These are the activations of a small neural network, seen along a few directions. Each row is one input.
In each table, some parts of the input vary, and every possible input appears once, in random order.
A made-up example of a description, with smaller parts first: one of 8 places around a ring, together with either a single point or (one of 2 separate values, together with one of 4 places along a line) or one of 9 places along a line.
Shared parts are said once, and a part with two or three values counts as separate values.

Other details of the inputs shift rows strongly along two fixed directions, in all tables alike. That doesn't count.

A family of inputs:
x1: [  5  -5   2 -20   0  14   2   2  33 -19 -21  -4]
x2: [ -2  -6  -5  36   9 -25  12  -2 -36  13  20   5]
x3: [ 12  -1   7   9 -26 -21   4  16  29   4  11  38]
x4: [ 17   6  -2 -10  -3  21 -20  -5  21   3   8 -24]
x5: [-23   4 -13   3  29  14   5 -15 -32 -14 -16 -33]
x6: [-10   3  -3 -24  -1  14  -6 -12  31   8  -9 -11]
x7: [ 12   6  -3  27   7 -28   5   9 -40  -5  17  12]
x8: [  6   0   4  -5  -9  17 -21  -7  27 -23   4 -12]
x9: [  8   5   3 -32   3  17   1  10  26 -10 -15  -6]
x10: [ 12  16   5  -8  22 -21  -2 -15 -30 -16 -24 -32]
x11: [ -3   1  -8  20  -5 -40  19   2 -30 -12 -10  27]
x12: [  7   6  21   7 -17  16  21  -2  16  26   7  56]
x13: [  6 -21  18 -18   4   7 -16 -10  28  15  -8 -21]
x14: [-16 -15   7 -23   9  22  -8   3  29   8 -20  -8]
x15: [ -7  -2  -9   7  22   8   6 -11 -31 -42 -23 -28]
x16: [ 12  15  10 -27  -6   4 -12   0  26  -7  -5 -12]
x17: [  5   3  -6  -1 -17  -2  18  32  22  24   7  36]
x18: [ 11   9   2   2 -27 -13   5  22  22  27  16  28]
x19: [ 17  -4   4  -1  -1  14 -22 -10  29 -20   4 -14]
x20: [-17  -9  13  -4  18 -13  -3 -20 -31  -2 -26 -37]
x21: [  5  13  -6 -29 -10  13  -7  -4  24   4 -12 -12]
x22: [  9  -2   9 -17   5   6  -7 -14  33  15  -4 -21]
x23: [ 12  11  -3  22   1 -39  16   8 -35  18  -3   8]
x24: [ -2  -7   0  16 -18   1   2  13  20  22  39  26]
x25: [-11   1  -2 -22   9  21   2  -2  33   8 -15 -11]
x26: [ -4   7  10  35   5   7  25 -14 -45   5   7  35]
x27: [  8   7   5   4  19 -24  -3 -22 -24 -24 -32 -29]
x28: [  2  11 -12 -19  -9  28 -16  -4  17  -4   4 -15]
x29: [ -3  19  -6   3  11   1  -7 -15 -39 -14 -10 -43]
x30: [-16 -19   2 -14   8  36 -17   1  21  -1  -4 -12]
x31: [ 10   2  -9   1 -21   1   0  22  14   2  33  39]
x32: [-21 -16  -1  17   3 -32  15   4 -37  15  -6  22]
x33: [  8  -3  -6   5 -12   9   8  34  15   2  27  39]
x34: [-15 -20   5  32   0 -22   6   3 -43   8  16   9]
x35: [-25 -13  -5  -1  19   7 -11 -22 -38 -15 -15 -32]
x36: [ -6   6 -17  25   4  -9  21  20 -41   3   6  14]
x37: [ -1  -2   5   6 -18 -14   9  14  27  31  20  29]
x38: [ -5 -25   6  35   7 -25   4   1 -41  13  16   6]
x39: [-21   5 -15   1  20   6  -1 -25 -34 -14 -10 -33]
x40: [  3  -3  -7 -11  -9  21 -16 -10  25 -27   0  -6]
x41: [  9  11   0 -34  -6   9  -8  -2  24 -10  -9  -6]
x42: [ 13   5   2   8 -21  -4  -4  24  15   4  37  32]
Each input here is: one of 2 separate values, together with either a single point or (one of 4 places along a line, together with one of 5 places along a line).
Question: The inputs of x33 and x9 match in every part but the choice among 2 separate values. If x40 is changed in the same way as x33 into x9, which row does it become?
Answer: x11
Question: The inputs of x42 and x16 match in every part but the choice among 2 separate values. If x2 is changed in the same way as x42 into x16, which row does it become?
Answer: x22
Question: Change only the place on the line of 5 in x29. List by row number the other rows that result.
Answer: x8, x24, x34, x42
Question: Change only the choice among 2 separate values in x41. List by row number the other rows that result.
Answer: x31
Question: Change only the choice among 2 separate values in x20. List by row number the other rows that result.
Answer: x34

A family of inputs:
x43: [  4   4   5 -27 -10  19  -9 -10  41 -17 -15 -14]
x44: [  6   5   4  15   4 -23  14  -6 -18  -4  -8  12]
x45: [ -8  -5  -2  10   3 -29   6   0 -24  14   0   3]
x46: [-15   0  -3  -8  24   8  -6 -21 -16  -4 -19 -50]
x47: [ 21  16   4 -30  -7  22 -16   2  33 -11  -7 -22]
x48: [ -2 -12   7 -18   8  32 -10  -7  36  -1  -6 -18]
x49: [ -7   0   0  16   2   2   9  -5 -35  11   7   6]
x50: [ -4  -9   7  10   8 -23  10   0 -23   2  -5   9]
x51: [ 13  14  -4   9   4 -21  16   7 -24 -13  -4  10]
x52: [-10  -4  -3   2 -15  20   1  15  22   9  19  34]
x53: [ -2  -9  10 -19   2  31 -16  -5  32   8  -4 -27]
x54: [-18  -6 -10  -9  23  16  -6 -15 -15 -18 -31 -37]
x55: [ -8   0  -1  17   9   3  13  -5 -30   2   4  13]
x56: [ 14   6  -9  -9 -23  -1   6  25  27  -4  12  32]
x57: [  2  10  -4  14  -1 -29  10  -4 -19   6  -2   4]
x58: [ 18  16  -6  -5 -17  -8   1  24  30  10  22  23]
x59: [ -2 -16   2  -7 -16  -3  -1  19  31  10  10  32]
x60: [-12   5  -8  15   4  -3   8  -5 -31  12  10   4]
x61: [  6   9   5  15   0 -25   7  -2 -21   4  -7   7]
x62: [ -3 -10  -7  10  15  20 -31 -25 -24 -40   8 -49]
x63: [  6 -14  13   0 -18  -7  -4  18  26  25  17  26]
Question: What is each input in this table made of?
Answer: either a single point or (one of 4 places along a line, together with one of 5 places along a line)
Question: Change only the place on the line of 5 in x55. List by row number the other rows that result.
Answer: x44, x48, x50, x51

A family of inputs:
x64: [ -8  28 -14   1  22 -19  17  -9 -49 -10 -23  -9]
x65: [  4   5 -14  28 -18 -31  33  23 -15  19   6  54]
x66: [  6   9 -14  27  10 -15  -6  -6 -49 -48   7 -20]
x67: [  3  -8  11 -40  19  26 -12 -15  25 -23 -39 -31]
x68: [-10   4  11 -34   8  24 -15 -21  28 -23 -43 -33]
x69: [ 16  -5  12 -16 -24  -5  -6   7  57  12  21  19]
x70: [-13 -20  -4 -12 -20  31  -9  16  44  20  24  27]
x71: [ -3  12 -21  21  13  -1   6   0 -54 -50  -4  -7]
x72: [ 15 -21   8  29  -8 -49  17  25 -15  17  16  49]
x73: [-16   6   4  24  27   7  20 -22 -53  -4 -12  -8]
x74: [ 11 -11  18  -6 -27  -3 -16  10  58  13   8  22]
x75: [  5   1  18 -13  17  43 -23 -36  20  -5  -6 -49]
x76: [ -3 -12   4 -11 -21  38  -7   6  40  23  24  33]
x77: [ 26   0   0  -8 -28   2  -8   9  55  20  14  17]
x78: [ 23  12   1 -17 -19   1 -15  13  51  21  24  20]
x79: [-20 -12  -5  18  16 -15  -4 -14 -51  -3  -1 -28]
x80: [ 18  14  -1  25 -20 -40  19  35 -23  28  27  37]
x81: [-11  -4   3  18  15  -9  -4 -24 -54   1  -1 -23]
x82: [-11 -15  -1 -25  18  25 -28 -12  27  -3 -10 -61]
x83: [  5  18  -6  20 -17 -26  33  39 -24  23  15  49]
x84: [ -5  10   5 -42  10  23  -5 -24  27 -23 -30 -35]
x85: [-32 -11 -15  13  28  -9  14   2 -45  -3 -18 -22]
Question: The inputs of x69 and x84 match in every part but one. If x75 is changed in the same way as x69 into x84, which row does it become?
Answer: x73
Question: What is each input in this table made of?
Answer: one of 2 separate values, together with either a single point or one of 4 places along a line or one of 6 places along a line

A family of inputs:
x86: [ -3  -5  -7  21 -15 -17  14  21  -3  28  31  43]
x87: [  3  -7  14 -12 -12  15  -8  -1  33  16   5  11]
x88: [  0  -1  -5  24   8 -15   3   1 -43 -13   9  -3]
x89: [ -9   1  -5  16  13 -22  14   3 -37  12  -5  -7]
x90: [ -1  -8   0  21  11 -31   6   1 -34  -1  -3  -8]
x91: [  2  -1  -8  24 -15  -7  12  28  -8  21  35  42]
x92: [-11  -3  -8  19  12  -6  13   5 -42 -13  -2   6]
x93: [  7 -10   3  -8 -11  10 -15   1  35   3  18   5]
x94: [  5  -3   7  -3 -12  24  -7  -4  34   7  11  12]
x95: [ -7   1   2  18  12 -17  13 -13 -39   3  -4   5]
x96: [ -2   1  -1  -6  10  15 -18 -21  -1 -23 -10 -40]
x97: [ 15   9  -2 -23 -15   4   0  14  41  -7  -8  17]
x98: [ 16  22   1 -23   7  -7 -12 -12   4 -29 -25 -35]
x99: [-10  -6   2 -17  20  13  -6 -12   2 -13 -27 -35]
x100: [  6 -12   7 -10 -15   7 -17   4  34   8  12   3]
x101: [-16  -5   3 -20  13  15 -10 -15  -2 -14 -26 -32]
x102: [ 10  28  -5 -28   7   2  -3 -10   1 -15 -28 -33]
x103: [ -4  -2   6  19  14 -22  15  -6 -35   8 -11   0]
x104: [-16  -3  -9  22   9 -11  14  -1 -37 -11  -6   5]
x105: [  1   0  -4  -6 -13  23  -8   6  32  11  17   6]
x106: [-11   4   0 -20  11  14 -12 -17  -5  -1 -18 -40]
x107: [  7  -4   3  27 -14  -6  13  19  -8  17  29  48]
x108: [ 23  16   9 -21 -17   3   1   5  40   1  -4  14]
x109: [ -4 -12   0 -13  -7  18  -5   5  35   3   8  14]
Question: What is each input in this table made of?
Answer: one of 4 separate values, together with either a single point or one of 5 places along a line
Question: The inputs of x92 and x88 match in every part but the choice among 4 separate values. If x99 is changed in the same way as x92 into x88, which row does it become?
Answer: x90
Question: Which other rows agree with x86 in the choice among 4 separate values? List them by row number.
Answer: x89, x91, x102, x105, x106
Question: Which other rows agree with x95 in the choice among 4 separate values? List them by row number.
Answer: x87, x94, x103, x107, x108
